These are the activations of a small neural network, seen along a few directions. Each row is one input.
Each table varies a few parts of the input and shows all the possible inputs, shuffled.
Descriptions start from the smaller parts, as in this example, which fits no table here: one of 4 places along a line, together with either a single point or one of 9 places along a line or (one of 3 separate values, together with one of 5 places around a ring).
Shared parts are said once, and a part with two or three values counts as separate values.
In the rows, zero is written as 100.

Other details of the inputs vary at random and push rows far along two fixed directions, the same in every table; ignore that.

Table:
R1: 107	87	107	153	65	123	133	94	128	133	132
R2: 145	56	115	143	52	108	138	74	113	80	140
R3: 127	76	105	142	37	111	131	88	100	121	111
R4: 150	93	90	63	112	76	131	136	123	118	97
R5: 31	101	92	148	96	124	96	47	86	90	119
R6: 122	75	115	141	32	110	131	74	98	130	116
R7: 66	124	89	71	166	104	72	97	99	89	88
R8: 63	126	83	67	158	107	70	106	99	85	89
R9: 152	96	102	81	128	70	105	135	128	132	105
R10: 79	139	67	61	125	86	76	93	82	77	58
R11: 81	125	82	69	141	78	58	109	71	75	77
R12: 45	130	84	65	140	100	75	105	115	90	75
R13: 149	106	119	87	125	104	106	149	129	124	86
R14: 76	109	79	53	137	81	82	105	69	61	61
R15: 69	108	89	42	124	83	79	102	67	67	66
R16: 65	95	83	135	72	116	89	32	89	46	114
R17: 138	78	131	156	74	132	116	87	132	94	148
R18: 128	85	122	154	69	131	120	103	101	123	133
R19: 36	89	113	132	86	138	74	65	60	80	116
R20: 48	80	97	135	82	107	71	67	46	69	113
R21: 51	94	78	131	71	114	89	55	63	73	93
R22: 146	107	133	74	120	100	106	138	127	136	87
R23: 52	135	100	64	131	99	71	102	98	88	61
R24: 79	146	78	62	128	80	79	86	78	78	63
R25: 149	97	96	78	119	74	104	143	128	129	105
R26: 144	108	86	66	95	85	118	132	141	130	87
R27: 68	130	57	56	132	86	79	90	97	84	70
R28: 112	71	118	145	67	133	119	104	117	126	146
R29: 153	93	96	66	121	71	132	128	123	122	97
R30: 43	72	102	123	68	109	99	44	37	68	113
R31: 123	59	125	145	46	107	108	102	89	123	132
R32: 38	103	98	145	86	126	88	65	77	79	99
R33: 77	112	85	70	142	80	56	112	74	72	71
R34: 163	113	115	84	116	69	103	139	110	124	97
R35: 39	71	81	118	74	112	100	59	58	64	127
R36: 76	142	103	73	154	102	68	102	80	80	81
R37: 33	103	101	141	81	126	88	60	73	79	100
R38: 162	108	110	69	109	71	131	132	105	113	89
R39: 123	75	130	149	67	130	119	106	103	122	126
R40: 143	85	98	57	106	78	127	142	127	119	97
R41: 104	82	112	148	56	125	129	98	130	130	133
R42: 170	98	112	83	119	76	94	128	144	94	105
R43: 72	141	94	75	146	98	70	85	126	52	77
R44: 118	58	109	145	54	106	114	103	105	122	149
R45: 135	120	127	77	109	91	116	131	139	141	74
R46: 122	73	111	137	29	113	128	86	101	126	115
R47: 64	147	87	76	140	98	75	102	96	83	64
R48: 134	100	114	75	124	105	107	149	144	133	103
R49: 36	88	73	120	69	115	89	53	77	81	112
R50: 115	55	111	141	59	104	113	105	106	124	146
R51: 160	102	100	68	106	77	129	139	108	112	85
R52: 156	90	107	64	101	77	127	140	109	111	79
R53: 41	118	106	148	85	122	94	52	68	81	112
R54: 71	114	99	58	139	76	56	101	70	82	72
R55: 149	111	87	74	111	78	124	119	139	135	86
Description of these inputs: one of 5 places around a ring, together with either a single point or one of 4 places along a line or one of 6 places along a line.
Q: The inputs of R5 and R7 match in every part but the place on the ring of 5. If R43 is changed in the same way as R5 into R7, which row does it become?
A: R17
Q: Change only the place on the ring of 5 in R52. List by row number the other rows that result.
A: R3, R20, R37, R39
Q: Change only the place on the line of 6 in R34. List by row number the other rows that result.
A: R11, R20, R31, R33, R54
Q: Change only the place on the line of 6 in R3. List by row number the other rows that result.
A: R6, R10, R21, R24, R46
